A small network was trained on invented records. Each row is its activation on one of them, seen along a few directions.
Each row is followed by the record's values for the fields BEZ, GIKOS, MEFE, VEZE, PAVO.
Not every record has every field; a missing one is left out.
The largest differences between rows may come from other fields.
In the rows, 500 means zero.
Random noise pushes rows far along 22 fixed directions. That doesn't count. These rows show it; they differ only by the noise:
[613 515 471 512 476 615 492 267 497 501 534 633 680 558 414 349 362 558
 516 400 515 202 498 328 444 703 577 523 651 435 345 528 675 499 599 437
 767 366]
[420 649 597 453 613 658 389 472 521 578 307 698 543 568 252 440 633 545
 397 534 548 652 511 472 545 354 358 333 528 372 574 349 688 388 581 746
 643 508]
[486 432 659 547 424 356 389 422 549 403 365 562 664 341 380 566 465 671
 373 636 359 257 458 479 603 400 494 353 569 430 527 502 563 552 393 488
 562 708]
[349 474 465 508 642 639 479 568 677 356 455 547 454 563 351 471 558 585
 546 645 550 668 532 394 483 211 546 489 642 346 562 364 564 392 654 543
 535 232]
[489 259 387 644 594 589 449 333 466 412 668 607 426 388 393 530 380 539
 388 603 567 493 469 323 451 470 631 514 709 455 485 313 685 387 721 630
 556 521]
[372 557 525 533 573 426 593 369 386 529 608 437 350 484 648 570 301 434
 671 506 438 496 214 565 534 608 687 361 459 470 453 382 385 403 356 459
 350 511]
[441 409 379 473 447 516 570 447 684 542 469 409 428 252 397 486 395 346
 464 728 524 447 522 505 377 545 588 591 409 536 587 480 547 395 464 661
 419 721]
[505 339 336 484 479 307 577 685 612 428 487 353 488 160 607 513 502 590
 532 671 449 361 537 777 342 537 599 765 549 541 567 614 393 525 541 555
 505 603]
[486 510 611 463 287 496 524 417 310 411 459 381 656 436 507 494 475 429
 600 377 391 286 599 525 605 775 311 582 450 538 385 669 316 375 676 378
 495 486]
[481 505 396 352 628 606 543 777 660 563 475 507 463 584 486 394 573 460
 578 455 479 578 292 641 401 454 574 475 811 506 412 373 511 389 446 595
 438 336]
[545 701 437 577 338 332 572 465 509 645 531 142 694 227 443 400 645 551
 575 482 340 119 457 651 522 534 485 689 475 641 464 576 494 491 643 407
 490 534]
[634 420 658 453 312 611 456 377 589 552 353 637 359 599 479 596 411 524
 541 456 624 547 407 491 528 504 795 193 638 611 421 495 273 241 429 367
 633 308]
[440 514 539 442 514 475 573 477 440 526 321 532 453 568 460 612 612 604
 610 531 516 573 536 487 514 253 581 360 532 497 474 461 380 225 399 564
 483 436]
[528 543 603 450 622 386 666 391 468 661 478 603 591 536 370 602 482 497
 466 622 558 483 482 448 465 531 539 519 308 539 559 555 541 493 426 751
 419 703]
[536 607 509 368 619 629 547 539 862 296 329 517 555 375 516 521 537 451
 548 392 608 621 380 508 547 546 509 556 242 376 573 585 421 510 510 514
 418 453]
[661 530 477 665 455 404 284 408 536 478 390 455 590 260 385 552 700 696
 318 323 457 401 417 552 675 329 459 312 501 538 526 416 546 412 587 465
 563 754]
[538 491 601 452 302 481 485 687 476 602 381 440 397 732 702 552 522 430
 369 413 409 537 635 412 573 553 300 498 401 377 295 675 301 595 577 274
 374 465]
[554 699 423 458 545 473 427 424 589 456 279 635 671 438 474 440 546 629
 418 594 617 519 539 449 387 387 366 345 444 342 507 312 740 557 397 597
 493 647]
[405 506 483 368 570 682 527 392 767 310 325 568 473 421 440 471 430 433
 422 321 484 509 462 286 663 540 524 433 302 245 337 628 518 510 405 547
 637 449]
[527 537 269 515 451 459 503 456 537 628 488 636 454 490 533 542 506 511
 587 524 594 445 490 521 350 295 609 505 616 532 487 457 501 487 419 492
 521 544]
[306 732 436 523 507 509 523 528 384 667 544 481 452 477 583 410 490 458
 604 715 545 605 520 577 375 312 403 425 498 603 630 329 589 614 268 479
 556 481]
[445 541 523 430 353 587 470 579 666 587 454 500 336 404 398 562 509 417
 504 561 599 655 302 595 648 284 662 326 738 621 337 359 393 582 244 607
 418 415]
[588 479 608 508 624 253 591 644 690 505 547 526 630 556 486 634 420 497
 576 684 490 481 390 658 409 591 535 570 340 558 763 652 408 691 476 447
 291 655]
[565 266 241 511 450 484 564 456 540 497 510 702 424 665 503 710 415 432
 510 570 621 501 636 196 412 252 556 585 665 395 297 491 553 567 382 566
 239 642]

[528 493 288 473 452 523 357 499 792 336 471 441 513 441 529 283 300 416
 564 442 513 409 461 550 403 579 558 427 394 478 573 462 356 407 309 260
 452 701] -> BEZ=rut, MEFE=tel, VEZE=vake, PAVO=pitak
[509 393 400 524 560 370 596 572 471 687 499 445 336 554 576 628 496 443
 450 455 302 461 380 522 433 578 588 319 606 445 404 529 684 497 474 523
 514 506] -> BEZ=rut, GIKOS=vugu, MEFE=tel, VEZE=fidol, PAVO=pitak
[332 610 703 519 587 517 439 564 489 661 373 529 348 759 566 469 387 477
 566 643 329 488 471 561 555 519 468 560 305 188 655 556 449 557 419 466
 441 622] -> BEZ=rut, MEFE=tel, VEZE=ditof, PAVO=pitak
[489 604 314 469 486 376 621 525 411 591 402 463 516 302 835 626 630 483
 552 416 321 350 403 542 292 485 442 381 534 503 505 519 813 568 367 378
 595 462] -> BEZ=rut, MEFE=tel, VEZE=pemen, PAVO=sof
[674 533 555 634 469 540 427 447 514 595 526 557 428 511 407 544 523 657
 482 675 736 661 505 530 545 323 655 531 724 568 456 289 602 679 477 629
 456 419] -> BEZ=rut, GIKOS=vugu, MEFE=tel, VEZE=dum, PAVO=gusek
[402 446 443 474 460 449 430 498 568 467 512 474 419 525 263 501 444 388
 545 516 448 588 412 576 569 427 574 216 641 561 466 371 470 348 368 575
 437 546] -> BEZ=nubuk, MEFE=tel, VEZE=pemen, PAVO=dite
[564 540 451 441 481 551 513 384 573 415 390 562 559 466 589 516 572 576
 298 550 724 603 578 214 384 288 487 448 266 447 483 358 453 301 571 498
 320 602] -> BEZ=rut, GIKOS=vugu, MEFE=tel, VEZE=vake, PAVO=kud
[270 438 534 429 604 486 666 548 247 580 644 605 538 678 467 516 580 512
 466 587 459 524 689 273 453 230 401 562 499 609 508 571 470 448 424 567
 598 412] -> BEZ=nubuk, MEFE=tel, VEZE=ditof, PAVO=pitak
[392 538 820 427 476 579 491 492 557 408 429 412 572 426 471 326 421 679
 524 705 463 414 402 554 568 462 683 369 582 581 555 410 365 411 256 404
 659 324] -> BEZ=rut, GIKOS=vugu, MEFE=tel, VEZE=fidol, PAVO=pitak
[308 689 457 496 515 367 406 474 480 495 541 411 507 459 327 249 550 688
 271 542 561 546 509 487 667 264 503 383 403 392 290 356 356 573 491 597
 582 523] -> BEZ=nubuk, MEFE=tel, VEZE=fidol, PAVO=kud
[490 558 500 435 514 392 553 594 301 487 446 505 629 484 646 506 653 608
 497 482 509 515 655 542 416 371 299 573 398 601 556 518 393 436 422 491
 431 618] -> BEZ=rut, GIKOS=vugu, MEFE=tel, VEZE=dum, PAVO=pitak
[423 553 402 514 584 575 567 371 591 514 676 464 456 728 501 336 248 353
 537 573 539 491 510 261 376 613 564 530 345 391 478 439 557 503 493 380
 420 442] -> BEZ=nubuk, GIKOS=vugu, MEFE=tel, VEZE=dum, PAVO=dite
[674 703 383 588 463 446 424 358 324 603 522 455 617 622 668 443 487 446
 649 161 481 262 496 528 587 656 343 715 216 446 468 614 353 566 378 327
 315 883] -> BEZ=nubuk, GIKOS=vugu, MEFE=tel, VEZE=vake, PAVO=dite
[323 451 543 526 333 512 531 586 520 563 533 183 358 412 343 378 540 401
 454 604 451 594 830 531 620 397 418 609 240 730 593 703 207 403 509 427
 650 502] -> BEZ=rut, MEFE=tel, VEZE=dum, PAVO=kud
[524 608 668 451 421 498 382 582 800 574 425 597 617 461 307 514 589 357
 283 523 446 443 421 523 571 526 353 595 286 439 693 643 489 637 736 527
 375 684] -> MEFE=tel, VEZE=dum, PAVO=sof
[580 661 683 425 472 546 598 624 479 784 396 421 467 500 649 524 679 560
 394 592 509 519 407 533 471 402 510 578 479 554 482 425 547 509 420 607
 386 478] -> BEZ=nubuk, GIKOS=vugu, MEFE=tel, VEZE=fidol, PAVO=pitak
[361 580 632 222 559 458 652 427 365 360 400 685 688 341 613 496 482 618
 435 464 463 368 289 448 504 545 531 365 620 431 230 432 527 458 289 700
 563 405] -> BEZ=nubuk, MEFE=tel, VEZE=dum, PAVO=gusek
[447 420 222 481 479 440 463 479 601 444 462 474 422 355 432 498 468 421
 504 493 472 525 440 556 393 490 579 233 628 514 474 407 631 374 419 520
 576 535] -> BEZ=nubuk, GIKOS=vugu, MEFE=tel, VEZE=vake, PAVO=sof
[510 539 456 463 361 354 546 459 218 717 544 505 378 605 673 459 377 507
 552 519 542 456 535 653 360 673 587 457 492 573 355 485 264 338 516 482
 521 526] -> BEZ=rut, MEFE=tel, VEZE=ditof, PAVO=sof
[591 593 307 532 359 642 347 438 849 626 366 650 336 418 342 536 424 251
 723 459 603 546 489 765 444 549 618 567 491 492 724 615 551 609 473 518
 628 564] -> BEZ=rut, GIKOS=vugu, MEFE=tel, VEZE=pemen, PAVO=dite
[548 688 603 505 515 487 426 395 421 610 456 744 599 479 618 537 498 544
 495 426 553 424 334 548 524 464 452 463 422 523 607 480 484 643 338 482
 484 729] -> BEZ=rut, MEFE=nog, VEZE=vake, PAVO=pitak
[302 687 589 597 386 636 581 205 561 581 377 278 312 339 543 651 552 314
 617 501 395 510 436 289 658 318 560 304 146 517 658 532 545 366 332 310
 516 461] -> BEZ=nubuk, GIKOS=vugu, MEFE=nog, VEZE=pemen, PAVO=gusek
[560 614 444 540 255 489 531 424 320 854 492 328 418 553 592 390 639 538
 360 461 485 370 623 370 444 351 517 485 517 633 283 430 406 266 576 379
 498 495] -> BEZ=rut, GIKOS=gebo, MEFE=tel, VEZE=ditof, PAVO=gusek
[659 367 684 753 520 419 325 118 566 279 499 597 520 576 350 566 239 711
 522 472 510 424 540 380 640 619 725 249 360 398 631 537 457 396 614 251
 706 507] -> BEZ=rut, GIKOS=gebo, MEFE=tel, VEZE=pemen, PAVO=dite
[411 596 633 463 532 506 569 605 505 523 396 401 430 372 659 690 587 430
 437 557 398 629 346 500 602 456 365 432 402 418 487 431 633 629 398 618
 292 551] -> BEZ=rut, GIKOS=vugu, MEFE=nog, VEZE=dum, PAVO=dite
[438 610 378 400 425 456 557 453 207 566 579 577 571 591 580 268 365 611
 610 629 722 450 734 562 381 499 482 750 535 537 281 429 291 605 265 642
 519 556] -> BEZ=rut, GIKOS=vugu, MEFE=tel, VEZE=vake, PAVO=pitak
[390 536 440 587 469 384 464 305 447 520 460 567 363 570 551 510 318 545
 576 527 412 428 544 454 517 452 634 309 459 345 448 537 533 596 278 354
 676 489] -> BEZ=rut, GIKOS=vugu, MEFE=tel, VEZE=dum, PAVO=gusek
[627 429 521 599 475 370 554 531 522 513 606 296 641 488 426 474 523 582
 448 531 425 322 557 437 551 504 521 587 530 627 444 574 543 623 459 433
 451 544] -> BEZ=rut, GIKOS=vugu, MEFE=nog, VEZE=vake, PAVO=kud
[504 529 635 515 368 463 367 520 387 369 453 524 595 467 614 447 410 607
 654 547 477 407 546 727 469 620 451 426 549 585 657 550 356 513 417 257
 700 411] -> BEZ=nubuk, GIKOS=vugu, MEFE=tel, VEZE=dum, PAVO=sof
[618 550 728 544 511 466 499 540 485 767 425 675 342 650 705 661 483 588
 459 528 479 506 389 603 483 539 618 591 452 387 574 607 425 618 602 473
 538 459] -> BEZ=rut, GIKOS=vugu, MEFE=tel, VEZE=dum, PAVO=gusek
[396 372 497 315 402 375 554 666 734 471 316 454 499 621 231 565 527 348
 472 551 302 451 530 524 512 528 501 367 592 367 371 634 447 310 582 623
 349 485] -> MEFE=nog, VEZE=ditof, PAVO=dite
[643 456 537 695 682 445 466 540 569 604 561 511 369 681 513 620 524 654
 479 575 566 645 509 434 602 252 633 576 460 442 577 473 586 781 321 498
 405 586] -> BEZ=rut, GIKOS=vugu, MEFE=tel, VEZE=pemen, PAVO=dite

Here are new rows. What are their fields?
[382 390 512 571 450 498 423 594 532 364 595 331 433 493 414 508 570 433
 440 458 440 579 497 431 712 351 427 542 477 507 489 507 245 430 656 371
 252 551] -> BEZ=nubuk, MEFE=tel, VEZE=vake, PAVO=gusek
[503 561 420 594 470 588 249 518 384 487 560 506 569 651 302 281 575 525
 511 277 543 528 580 547 708 376 303 532 604 530 416 403 311 431 547 470
 427 689] -> BEZ=rut, GIKOS=vugu, MEFE=nog, VEZE=fidol, PAVO=kud
[508 766 431 513 377 517 437 578 612 640 495 497 462 544 486 411 564 412
 528 590 681 633 564 665 440 532 383 715 404 408 547 511 406 723 827 499
 391 411] -> BEZ=nubuk, GIKOS=vugu, MEFE=nog, VEZE=vake, PAVO=gusek
[625 456 511 530 270 359 573 522 620 603 416 337 382 516 535 638 556 554
 506 515 418 405 533 522 500 477 714 469 590 496 341 639 418 466 683 349
 515 241] -> BEZ=rut, MEFE=tel, VEZE=vake, PAVO=dite
[506 557 429 476 671 193 625 509 366 527 549 498 550 630 525 608 586 594
 454 390 498 604 417 506 465 490 499 260 358 491 426 514 451 462 548 522
 413 505] -> BEZ=nubuk, GIKOS=vugu, MEFE=tel, VEZE=vake, PAVO=kud
[586 570 582 475 523 634 370 483 547 445 443 652 575 614 587 394 491 574
 400 479 608 518 467 389 422 469 440 507 470 394 553 339 461 348 629 415
 415 530] -> BEZ=nubuk, MEFE=tel, VEZE=ditof, PAVO=dite
[335 510 513 307 671 375 702 669 433 417 486 586 598 629 534 558 528 455
 627 485 413 523 535 540 493 577 376 691 422 343 429 723 427 645 490 664
 371 435] -> BEZ=rut, MEFE=nog, VEZE=vake, PAVO=sof
[477 341 462 592 600 399 513 352 579 412 605 526 453 458 347 566 315 498
 379 690 572 594 548 360 502 501 610 393 376 479 556 448 593 554 458 620
 485 656] -> BEZ=rut, GIKOS=vugu, MEFE=tel, VEZE=vake, PAVO=dite
[319 567 614 473 601 430 443 459 486 546 580 793 440 292 655 566 492 592
 220 583 495 507 258 535 427 375 572 430 354 439 688 471 460 555 630 556
 694 545] -> BEZ=nubuk, GIKOS=vugu, MEFE=tel, VEZE=dum, PAVO=sof
[479 631 143 495 597 479 457 520 744 433 629 628 602 485 529 517 516 340
 656 363 606 498 312 536 289 351 492 441 387 575 762 500 487 496 534 292
 462 543] -> BEZ=nubuk, GIKOS=vugu, MEFE=tel, VEZE=ditof, PAVO=kud
[592 456 622 487 545 340 359 532 595 481 542 603 641 620 331 363 353 520
 479 364 377 319 409 746 542 822 528 464 435 483 606 692 299 486 602 417
 615 665] -> BEZ=rut, GIKOS=vugu, MEFE=tel, VEZE=pemen, PAVO=dite
[537 373 462 505 484 600 483 463 392 421 421 478 350 487 641 415 420 551
 505 430 585 608 760 493 483 623 507 523 348 515 478 581 362 364 409 439
 728 500] -> BEZ=rut, MEFE=tel, VEZE=ditof, PAVO=sof
[429 641 580 597 468 414 532 304 397 619 459 425 482 397 520 631 574 523
 544 472 379 418 438 451 604 307 554 250 348 616 606 515 589 494 235 392
 643 546] -> BEZ=rut, GIKOS=vugu, MEFE=tel, VEZE=pemen, PAVO=dite
[431 539 640 389 551 689 470 706 475 545 434 493 536 662 626 354 544 475
 593 465 370 435 393 534 504 457 418 542 634 509 553 443 425 397 275 388
 438 488] -> BEZ=rut, MEFE=tel, VEZE=fidol, PAVO=pitak
[623 504 542 546 441 495 503 543 579 634 422 415 547 546 385 444 518 596
 487 644 504 421 574 504 504 487 567 490 658 536 445 498 693 682 348 518
 605 443] -> BEZ=rut, GIKOS=vugu, MEFE=tel, VEZE=ditof, PAVO=sof
[475 482 682 485 597 798 519 726 563 675 623 424 292 538 649 391 479 373
 497 585 577 686 381 588 548 496 569 788 473 647 655 464 339 598 310 534
 420 497] -> BEZ=rut, GIKOS=vugu, MEFE=tel, VEZE=pemen, PAVO=dite
